Each row below holds a small network's activations on one record, seen along a few directions.
Records have a field called Mibo. Each example row is followed by its value.
Records without Mibo are marked none.
Other fields move the rows too, some of them a lot.
In the rows, 500 means zero.
Strong random noise was added to every row along 5 fixed directions; ignore it. To show where, here is one row again and again, with new noise each time:
| 443 | 309 | 595 | 481 | 461 | 457 | 661 | 525 | 549 | 389 | 349 | 292 | 558 | 492 | 531 | 488 | 505 | 500 | 411 |
| 367 | 251 | 848 | 405 | 464 | 294 | 547 | 554 | 642 | 281 | 403 | 420 | 446 | 432 | 593 | 530 | 451 | 428 | 357 |
| 375 | 340 | 562 | 486 | 412 | 520 | 450 | 528 | 634 | 486 | 453 | 333 | 508 | 465 | 418 | 505 | 462 | 525 | 501 |
| 587 | 504 | 547 | 507 | 578 | 381 | 641 | 585 | 457 | 486 | 436 | 499 | 512 | 484 | 635 | 384 | 368 | 412 | 426 |
| 616 | 461 | 459 | 726 | 572 | 618 | 528 | 625 | 630 | 739 | 324 | 170 | 692 | 529 | 347 | 172 | 143 | 545 | 697 |
| 641 | 864 |  88 | 416 | 530 | 523 | 542 | 604 | 222 | 678 | 753 | 803 | 329 | 417 | 636 | 514 | 534 | 351 | 411 |
| 601 | 644 | 153 | 554 | 508 | 635 | 575 | 535 | 371 | 692 | 528 | 461 | 555 | 521 | 485 | 415 | 470 | 509 | 534 |

| 488 | 516 | 409 | 457 | 465 | 491 | 621 | 433 | 381 | 475 | 474 | 509 | 512 | 496 | 627 | 554 | 665 | 517 | 460 | | j8
| 409 | 413 | 782 | 415 | 484 | 291 | 615 | 565 | 524 | 360 | 424 | 589 | 392 | 424 | 467 | 617 | 419 | 395 | 315 | | j7
| 444 | 494 | 389 | 393 | 377 | 575 | 748 | 607 | 419 | 414 | 502 | 336 | 355 | 329 | 518 | 641 | 787 | 409 | 413 | | j8
| 552 | 558 | 665 | 564 | 572 | 392 | 485 | 682 | 603 | 574 | 473 | 441 | 408 | 430 | 426 | 357 | 249 | 413 | 577 | | j1
| 473 | 355 | 872 | 559 | 598 | 266 | 438 | 432 | 693 | 429 | 311 | 429 | 596 | 559 | 492 | 370 | 268 | 556 | 574 | | j1
| 693 | 849 |  36 | 673 | 525 | 702 | 803 | 522 | 285 | 805 | 517 | 440 | 522 | 475 | 274 | 414 | 496 | 506 | 596 | | j10
| 366 | 424 | 831 | 515 | 520 | 307 | 164 | 442 | 660 | 487 | 587 | 598 | 386 | 519 | 420 | 537 | 331 | 533 | 649 | | j11
| 525 | 553 | 543 | 374 | 536 | 369 | 388 | 653 | 513 | 472 | 677 | 756 | 334 | 411 | 649 | 471 | 417 | 384 | 349 | | j2
| 369 | 490 |  37 | 573 | 461 | 647 | 589 | 101 | 313 | 553 | 425 | 594 | 792 | 826 | 412 | 664 | 799 | 803 | 496 | | j4
| 462 | 620 | 459 | 537 | 476 | 420 | 460 | 317 | 479 | 575 | 572 | 602 | 436 | 504 | 299 | 558 | 528 | 506 | 563 | | j6
| 579 | 575 | 250 | 504 | 485 | 549 | 889 | 416 | 262 | 483 | 313 | 339 | 550 | 535 | 430 | 567 | 682 | 520 | 428 | | j7
| 468 | 547 | 683 | 515 | 579 | 350 | 179 | 586 | 666 | 624 | 674 | 727 | 345 | 448 | 476 | 349 | 151 | 431 | 577 | | j2
| 486 | 661 | 517 | 461 | 546 | 380 | 461 | 616 | 463 | 585 | 676 | 762 | 278 | 366 | 444 | 478 | 314 | 369 | 425 | | j2
| 266 | 509 | 704 | 240 | 377 | 301 | 403 | 624 | 573 | 326 | 721 | 748 | 102 | 252 | 544 | 729 | 611 | 318 | 257 | | j4
| 278 | 305 | 525 | 442 | 413 | 430 | 518 | 208 | 517 | 355 | 380 | 527 | 617 | 648 | 525 | 669 | 698 | 677 | 391 | | j4
| 420 | 501 | 595 | 528 | 463 | 394 | 444 | 417 | 572 | 510 | 476 | 605 | 551 | 547 | 370 | 528 | 366 | 567 | 422 | | j9
| 411 | 456 | 696 | 506 | 493 | 345 | 397 | 310 | 555 | 482 | 446 | 506 | 462 | 526 | 387 | 593 | 546 | 531 | 578 | | j5
| 756 | 497 | 340 | 602 | 570 | 671 | 644 | 620 | 435 | 585 | 376 | 179 | 591 | 468 | 572 | 329 | 487 | 467 | 742 | | j3
| 672 | 550 | 466 | 652 | 665 | 461 | 666 | 545 | 497 | 623 | 339 | 411 | 645 | 517 | 436 | 246 | 222 | 509 | 534 | | j9
| 513 | 628 | 287 | 460 | 402 | 544 | 669 | 480 | 368 | 479 | 550 | 402 | 386 | 470 | 419 | 650 | 736 | 463 | 512 | | j1
| 635 | 571 | 625 | 479 | 560 | 386 | 221 | 445 | 534 | 474 | 663 | 634 | 360 | 504 | 678 | 477 | 483 | 426 | 795 | | j3
| 318 | 141 | 696 | 507 | 410 | 432 | 623 | 245 | 618 | 306 | 249 | 213 | 645 | 624 | 407 | 608 | 706 | 654 | 446 | | j6
| 413 | 316 | 647 | 441 | 473 | 505 | 620 | 505 | 507 | 285 | 398 | 446 | 541 | 506 | 636 | 552 | 624 | 497 | 354 | | none
| 503 | 412 | 703 | 548 | 567 | 539 | 217 | 591 | 687 | 538 | 507 | 545 | 602 | 538 | 562 | 310 | 252 | 527 | 608 | | none
| 545 | 408 | 569 | 419 | 543 | 470 | 734 | 640 | 439 | 302 | 442 | 439 | 492 | 430 | 729 | 533 | 569 | 402 | 257 | | none
| 555 | 596 | 549 | 675 | 610 | 444 | 548 | 447 | 513 | 680 | 394 | 425 | 542 | 553 | 248 | 383 | 320 | 478 | 649 | | j5
| 620 | 576 | 564 | 594 | 591 | 390 | 797 | 594 | 400 | 544 | 367 | 423 | 493 | 505 | 513 | 384 | 411 | 416 | 425 | | j6
| 391 | 466 | 571 | 518 | 456 | 488 | 473 | 524 | 585 | 525 | 533 | 458 | 410 | 459 | 383 | 553 | 520 | 495 | 553 | | j10
| 328 | 253 | 715 | 421 | 358 | 540 | 768 | 668 | 660 | 408 | 298 | 115 | 475 | 338 | 192 | 578 | 502 | 429 | 255 | | j5
| 734 | 604 | 428 | 498 | 657 | 388 | 803 | 622 | 258 | 434 | 453 | 511 | 518 | 544 | 727 | 440 | 497 | 400 | 377 | | j11
| 267 | 455 | 722 | 434 | 349 | 550 | 362 | 840 | 810 | 551 | 636 | 444 | 166 | 126 | 170 | 578 | 352 | 366 | 403 | | j10
| 545 | 526 | 296 | 509 | 414 | 668 | 867 | 662 | 391 | 528 | 367 | 124 | 466 | 416 | 375 | 508 | 628 | 499 | 441 | | j9
| 506 | 498 | 754 | 432 | 566 | 235 | 665 | 529 | 483 | 344 | 400 | 562 | 373 | 434 | 532 | 525 | 431 | 370 | 380 | | j7
| 443 | 567 | 426 | 197 | 366 | 468 | 397 | 554 | 385 | 345 | 768 | 654 | 172 | 274 | 693 | 793 | 865 | 329 | 472 | | j3
| 513 | 647 | 479 | 507 | 636 | 341 | 104 | 268 | 483 | 612 | 692 | 873 | 486 | 661 | 567 | 465 | 378 | 582 | 647 | | j11
| 510 | 493 | 456 | 504 | 558 | 468 | 388 | 340 | 508 | 516 | 522 | 622 | 590 | 585 | 656 | 494 | 560 | 607 | 576 | | j8

Which value of Mibo does each new row have?
| 649 | 484 | 525 | 688 | 736 | 314 | 575 | 202 | 410 | 531 | 339 | 695 | 779 | 840 | 695 | 325 | 392 | 654 | 573 | | j10
| 613 | 501 | 484 | 549 | 586 | 538 | 451 | 541 | 494 | 594 | 465 | 551 | 653 | 580 | 584 | 377 | 322 | 531 | 490 | | none
| 520 | 365 | 697 | 729 | 655 | 413 | 273 | 314 | 726 | 641 | 353 | 473 | 715 | 725 | 395 | 238 | 183 | 649 | 686 | | j6
| 671 | 505 | 270 | 633 | 666 | 549 | 212 | 145 | 446 | 614 | 478 | 634 | 801 | 834 | 709 | 380 | 523 | 731 | 852 | | j3
| 470 | 492 | 413 | 585 | 525 | 575 | 414 | 389 | 540 | 581 | 479 | 421 | 599 | 598 | 468 | 459 | 542 | 625 | 727 | | j8
| 594 | 491 | 561 | 472 | 547 | 309 | 816 | 423 | 327 | 315 | 460 | 529 | 452 | 549 | 670 | 534 | 605 | 448 | 376 | | j2
| 472 | 507 | 440 | 351 | 453 | 494 | 249 | 429 | 476 | 433 | 683 | 635 | 367 | 487 | 666 | 635 | 712 | 496 | 606 | | j3
| 312 | 378 | 371 | 458 | 404 | 535 | 691 | 290 | 432 | 411 | 417 | 553 | 585 | 604 | 434 | 731 | 770 | 660 | 312 | | j10
| 631 | 451 | 204 | 566 | 545 | 743 | 521 | 461 | 445 | 592 | 422 | 369 | 781 | 667 | 579 | 391 | 531 | 631 | 562 | | none
| 673 | 531 | 495 | 707 | 665 | 461 | 307 | 446 | 514 | 709 | 465 | 563 | 693 | 698 | 463 | 262 | 193 | 628 | 698 | | j11
| 520 | 391 | 514 | 615 | 481 | 556 | 608 | 443 | 533 | 529 | 304 | 192 | 584 | 572 | 332 | 470 | 496 | 601 | 641 | | j7
| 337 | 461 | 677 | 400 | 487 | 349 | 521 | 588 | 613 | 432 | 524 | 650 | 348 | 392 | 455 | 526 | 386 | 411 | 285 | | j4
